A small network was shown many inputs. Here are its activations along a few directions, one row for each input.
In each table, some parts of the input vary, and every possible input appears once, in random order.
Descriptions start from the smaller parts, as in this example, which fits no table here: one of 5 places around a ring, together with either a single point or one of 9 places along a line or (one of 3 separate values, together with one of 6 places along a line).
Shared parts are said once, and a part with two or three values counts as separate values.

Other details of the inputs shift rows strongly along two fixed directions, in all tables alike. That doesn't count.

Table:
R1: [-53  46  32 -23  25   4 -27  54 -32  -3 -10  48]
R2: [ 29 -25 -23   2 -19   5   3 -20   6  10  14 -16]
R3: [ 20 -23 -13  -5  -2   1   6 -14   9  11  26 -31]
R4: [  4 -33 -13 -12 -28  43  12   4 -40  12  45   3]
R5: [ 21 -20 -11 -19   0   1 -10  -9   7  11  38 -28]
R6: [  9 -27  -9  -1  -2   7   7 -11  12  25  29 -27]
R7: [-43  49  31  -3  20  -4   1  30 -37 -32 -41  38]
R8: [-38  51  29 -15  14  -2 -17  33 -41 -32 -32  47]
R9: [ 23 -21 -16  -9  -2   5  10 -17   7   0  24 -35]
R10: [ 47 -28   0  34  17 -60  10 -55  91   8  -3 -56]
R11: [ -3 -34 -15  -9 -27  49  16   8 -37  16  45   0]
R12: [-47  50  23 -12  23   6   3  32 -36 -27 -38  26]
R13: [ 17 -25 -28 -25 -37  43 -12   6 -41  11  40  11]
R14: [ 48 -26   3  23  22 -68  -9 -45  96  16  11 -51]
R15: [  8 -34 -23  -6 -39  53  20  -1 -42   0  34   5]
R16: [ 48 -28  -6  38  11 -58   7 -56  93  14 -11 -52]
R17: [-43  44  31   4  10  -4 -15  37 -26 -15 -38  60]
R18: [ 26 -21 -11 -18  -4  -1  -8 -11   6   5  37 -24]
R19: [  -4   52   31   53   49  -91   -1  -31   92  -20 -102  -13]
R20: [-27  48  30  29  24 -35   7   1  17 -33 -74  25]
R21: [ 13 -29 -24 -17 -35  46   8   3 -46   5  39   5]
R22: [  8 -29 -13 -32 -22  38 -16  23 -34  18  65  13]
R23: [ -1 -32 -12 -20 -21  42  -3  19 -34  24  59   6]
R24: [ 15 -24 -40 -13 -44  53   4   1 -42  12  20   6]
R25: [-43  48  26  -2  15   5  13  27 -42 -42 -45  34]
R26: [-38  55  35   7  45 -38  -3  15  13 -19 -55   8]
R27: [ 27 -23 -21  -6 -15  -2 -28  -2  24  33  26  -2]
R28: [ 13 -29 -29 -14 -37  51  19  -1 -46  -5  32   0]
R29: [ 19 -28  -3  -3  -2  -5  -3  -7  18  16  39 -16]
R30: [  6 -31 -27  -8 -40  45 -12  13 -29  34  36  21]
R31: [-47  44  20  11  -1  10  -6  29 -37  -7 -54  58]
R32: [ 43 -14  -2   3  35 -65 -14 -44  91  19  12 -72]
R33: [ 16 -27 -28 -21 -35  49  12   1 -48  -5  37   1]
R34: [  7 -34 -17 -10 -36  46  10   2 -42  12  41  10]
R35: [-50  42  36   8  17   1   9  30 -33 -27 -39  44]
R36: [ 32 -26   0  28  29 -55   9 -47  95  22   3 -69]
R37: [-57  44  36  -8  26   0 -13  45 -26  -5 -22  43]
R38: [-39  48  35 -12  21 -12 -27  43 -23 -20 -25  56]
R39: [-58  45  27   2  18  14  11  34 -36 -23 -41  35]
R40: [  1 -25 -27 -20 -23  51  17   5 -38   8  35 -14]
R41: [ 19 -24  -6 -17   4  -5 -20   3  20  23  48 -17]
R42: [ 59 -19 -15  23  14 -60   4 -58  86  -1 -14 -62]
R43: [-41  49  12   3   0  10  -8  31 -42 -14 -56  53]
R44: [-38  49  39  21  40 -36  10   7  17 -32 -61  10]
R45: [ 28 -22 -16  -8  -6   4  13 -18   4  -6  24 -31]
R46: [  5 -34 -31   2 -46  54   7   2 -35  27  23  16]
R47: [-53  44  37   2  22  -1   2  32 -32 -19 -36  39]
R48: [ 29 -18 -27  -7 -19   3 -19 -15  13  21  15 -13]
R49: [  -7   51   49   46   68 -103    9  -31   95  -38  -85  -27]
R50: [ 29 -25 -15  -8 -12  -4 -23  -4  21  22  34  -3]
R51: [ 50 -26  -5  34  12 -61   2 -57  91  16  -9 -52]
R52: [-23  51  23  19  22 -31   6   3   6 -37 -73  22]
R53: [ 28 -23 -34   7 -25  15   9 -23   7  11  -1 -18]
R54: [  5 -27 -24 -17 -25  49  18   2 -41   1  36 -11]
Each input here is: one of 6 places along a line, together with either one of 3 separate values or one of 6 places around a ring.
The inputs of R49 and R20 match in every part but the place on the line of 6. If R22 is changed in the same way as R49 into R20, which row does it become?
> R50
The inputs of R3 and R21 match in every part but the place on the line of 6. If R44 is changed in the same way as R3 into R21, which row does it become?
> R15
Start at R24 and move only the place on the line of 6, one step at a time. The first step leads to R42. Which rows follow, in order?
> R33, R45, R9, R12
Which other rows does R28 become when the place on the line of 6 takes its other values? List them by row number.
> R25, R40, R52, R53, R54
Which other rows does R14 become when the choice among 3 separate values takes its other values? List them by row number.
> R8, R38

Table:
R55: [-18  25  19  17  19 -24   1   2  18  -8 -37   8]
R56: [  1   9   7  10   7 -17  -2  -5  15  -4 -17   2]
R57: [-10  -6  -6  -3 -15  28   4  12 -27   5   9  16]
R58: [ -2 -10  -8 -11 -16  29   7   8 -32  -2  19   7]
R59: [-12  -3  -4 -11 -13  31   8  14 -37  -4  13  13]
R60: [ 39 -54 -27 -30 -17  17 -24  -4  12  43  87 -30]
R61: [ 26 -27 -14   9  -5  -8   3 -22  32  14  17 -26]
R62: [ -8   5   2   7  -4   4   4   2  -7   0 -12  10]
R63: [ -5  -4 -10  -4 -19  27   2   8 -28   2   3  16]
R64: [ 12 -24 -17  -4 -21  23   3  -2 -13  11  25  -1]
R65: [-19  26  22  11  25 -24   4   3  15 -16 -32   1]
R66: [ -9 -11 -12  -9 -29  43   4  15 -47   5  16  25]
R67: [-20  -7   4 -36  -7  34 -26  42 -44  21  53  29]
R68: [ 53 -48 -26   5  -9 -13   8 -43  46  17  37 -56]
R69: [ -9   0 -10 -10 -16  32   8  10 -39  -4   3  11]
R70: [-15  33  16   5  19 -20  -1   5   2 -23 -39   9]
R71: [  6   1   2  11   6 -18   0 -10  23   1 -11  -7]
R72: [-16  29  10   6   7 -10  -5   9  -5 -15 -37  22]
R73: [ 16 -11 -12   4  -9   0   0 -12  10   4   3  -9]
R74: [ -9  -4 -15 -20 -26  47   5  19 -58  -6  17  22]
R75: [ 65 -35 -21  29  11 -60   2 -66 102  21   0 -74]
R76: [  0 -17 -17 -12 -31  43   2  11 -44   6  24  20]
R77: [-19  29  34 -10  37 -39 -32  22  24   4  -3  13]
R78: [ 14  -3  18  -5  36 -51 -29  -4  64  21  24 -27]
R79: [ -7   8   5  -4   0   4   3   5 -15 -12  -5   8]
R80: [  6 -19 -18  -8 -20  31  11  -2 -24   5  21  -6]
R81: [-14  26  18  16  17 -26  -1   0  16 -11 -38  11]
R82: [-10 -11 -11 -12 -25  43   3  20 -44   5  21  23]
R83: [-11  26  18  14  16 -27  -4   0  15 -14 -37  12]
R84: [ 69 -73 -48  -4 -28  10  11 -48  36  29  65 -67]
R85: [ 27 -18  -7  20   7 -30   5 -32  52  13  -3 -35]
R86: [-12  -3  -4  -9 -14  31   9  13 -38  -3  11  13]
R87: [-12   2   3 -32  -1  18 -30  33 -28  15  37  23]
R88: [-13  17  14   6  15 -13   6   2   4 -11 -21   1]
R89: [  0  12  11   9  17 -24   4  -8  20 -11 -18  -9]
R90: [ -6  -8 -17 -11 -30  44   2  14 -47   4  12  23]
R91: [-11  30  15   9  20 -25   1  -1  11 -19 -39   2]
R92: [ -7  20  10   2  13 -14   1   1   3 -18 -22   2]
R93: [ -4  18   7   8   8 -16  -4  -1  10 -11 -27   8]
R94: [-19  30  22   6  22 -21   2   7   4 -20 -32  10]
R95: [  3  -4   3   8  10 -12  10 -12  20   0  -3 -19]
R96: [-10  21  15  12  13 -22  -2   1  13 -10 -31  11]
R97: [-4  0  2 -3  2  6  6  4 -7 -6  5 -1]
R98: [ -5 -14 -17 -16 -27  49   9  13 -50   1  24  11]
R99: [-23  32  35 -12  35 -35 -33  26  14   1  -4  20]
R100: [-21  30  21  10  20 -20   5   3   2 -18 -37   9]
R101: [-13  17  15   5  16 -13   4   4   6 -13 -18   2]
R102: [-14  -4  -4  -8 -14  32  11  12 -38  -2   9  12]
R103: [-14  27  20  11  21 -26   3  -1  12 -18 -34   3]
R104: [ -7  17   7  12   8 -14   1  -3  10  -7 -30   5]
R105: [ 47 -46 -23  11  -3 -16  13 -44  52  22  31 -61]
R106: [-14  26  18  17  15 -25   0  -2  15 -11 -40  10]
R107: [ 40 -49 -30   4 -22   9   7 -29  23  27  40 -35]
R108: [ -1  -2 -12  -8 -20  25  -1   9 -30  -1   3  17]
What do these inputs look like to the network?
> one of 6 places along a line, together with either a single point or (one of 2 separate values, together with one of 4 places along a line)
The inputs of R59 and R70 match in every part but the place on the line of 6. If R94 is changed in the same way as R59 into R70, which row does it become?
> R74
The inputs of R97 and R79 match in every part but the place on the line of 6. If R55 is changed in the same way as R97 into R79, which row does it become?
> R106
Which other rows does R63 become when the place on the line of 4 takes its other values? List them by row number.
> R73, R93, R104
Start at R91 and move only the place on the line of 6, one step at a time. The first step leads to R98. Which rows follow, in order?
> R103, R86, R88, R65

Table:
R109: [ 47 -25 -25  39  -5 -36  15 -58  74  12 -27 -49]
R110: [ -6  37  30  35  44 -66  15 -23  58 -30 -68 -19]
R111: [ 46 -26 -11  11  14 -39  13 -48  63  -3  11 -64]
R112: [-61  73  36  19  16  -6   9  30 -40 -42 -93  62]
R113: [ 45 -60 -34 -22 -36  25 -24  -6   2  44  82 -12]
R114: [-11  49  43   6  51 -77 -40  11  55  -9 -40  16]
R115: [-31  -6   9 -46  -2  43 -29  54 -54  26  67  29]
R116: [ 19  18  23  52  46 -88  19 -51 100 -20 -66 -48]
R117: [-24   6 -12 -28 -29  64   9  32 -87 -15  12  35]
R118: [-29   3  -6 -26 -23  65  19  34 -87 -20  19  31]
R119: [-62  72  49  -3  25 -17 -34  57 -30 -21 -54  84]
R120: [-41   3  -6  -1 -40  77  31  32 -94 -16  -7  53]
R121: [ 40 -67 -45   9 -51  48  32 -34 -10  20  45 -29]
R122: [-13  56  47  -9  60 -79 -46  17  51 -16 -31  11]
R123: [ 21  -1   8 -14  19 -39 -37   0  40  13  24 -10]
R124: [ 28 -12 -13  19   0 -22  12 -34  36   0 -15 -31]
R125: [ 29  -6 -15   5   6 -23   3 -29  37  -3  -9 -37]
R126: [ 53 -25 -24  20   5 -41   6 -55  73   9  -7 -63]
R127: [ 40 -61 -40  -9 -36  42  26 -26 -13  15  60 -41]
R128: [ 13  -9  -4  23  -4 -10  21 -27  21  -7 -17 -18]
R129: [-13  43  24  43  27 -53  12 -20  43 -26 -88   4]
R130: [-44  63  31   9  24 -17   3  20 -22 -39 -72  36]
R131: [-65  74  45   5  27  -6   8  36 -44 -51 -75  54]
R132: [ 36 -52 -52   2 -53  52  18 -24 -20  23  32 -18]
R133: [ 16 -52 -17 -34 -14  31 -22  15  -7  51  97 -17]
R134: [ 32 -55 -39  -5 -43  48  24 -21 -23  14  49 -24]
R135: [ 42 -75 -29 -15 -19  16 -15 -14  34  64  98 -43]
R136: [-61  22  23 -60   4  57 -33  83 -90  10  56  59]
R137: [ -45   19  -14  -19  -42   84   10   46 -110  -14  -13   66]
R138: [  1  -8  17  -5  28 -33 -26   5  45  31  30 -16]
The inputs of R117 and R124 match in every part but one. If R122 is changed in the same way as R117 into R124, which row does it become?
> R114
What do these inputs look like to the network?
> one of 5 places along a line, together with either one of 2 separate values or one of 4 places along a line
Which other rows does R132 become when the place on the line of 5 takes its other values? List them by row number.
> R109, R125, R126, R137

Table:
R139: [  1   5  40 -25  53 -48 -24  14  34  -5  50 -25]
R140: [-24  36   0 -26  -6  16 -41  42 -33   4 -14  52]
R141: [ -1 -13  17  34   6 -31  -3  -6  46  20  -6  10]
R142: [  -8  -43  -14  -64  -24   90   32   29 -104  -17  106  -14]
R143: [  1  42  19   3  14 -51 -42   5  25 -12 -47  35]
R144: [ 21 -28 -53 -29 -48  71  10   0 -58   1  32  -9]
R145: [-31  71  23   8  11 -16  -1  14 -38 -61 -87  45]
R146: [ 11   7  29  39  53 -88 -19 -35 120  30 -28 -45]
R147: [ -6  31  29  24  12 -46 -21   4  31  -8 -46  45]
R148: [-47  54  16   3  27   0  15  19 -26 -21 -63   8]
R149: [107 -77 -44  42 -19 -44  32 -99 102  13  23 -94]
R150: [ -8 -59 -36   0 -71 107  50  10 -93   7  53  19]
R151: [-63  58  25 -15  21   7 -29  58 -38  10 -36  56]
R152: [ 50 -83 -49   7 -31  33  41 -57  30  40  62 -84]
The inputs of R145 and R143 match in every part but one. If R152 is changed in the same way as R145 into R143, which row does it become?
> R146
What do these inputs look like to the network?
> one of 2 separate values, together with either a single point or one of 6 places around a ring
Which other rows does R149 become when the choice among 2 separate values takes its other values? List them by row number.
> R147
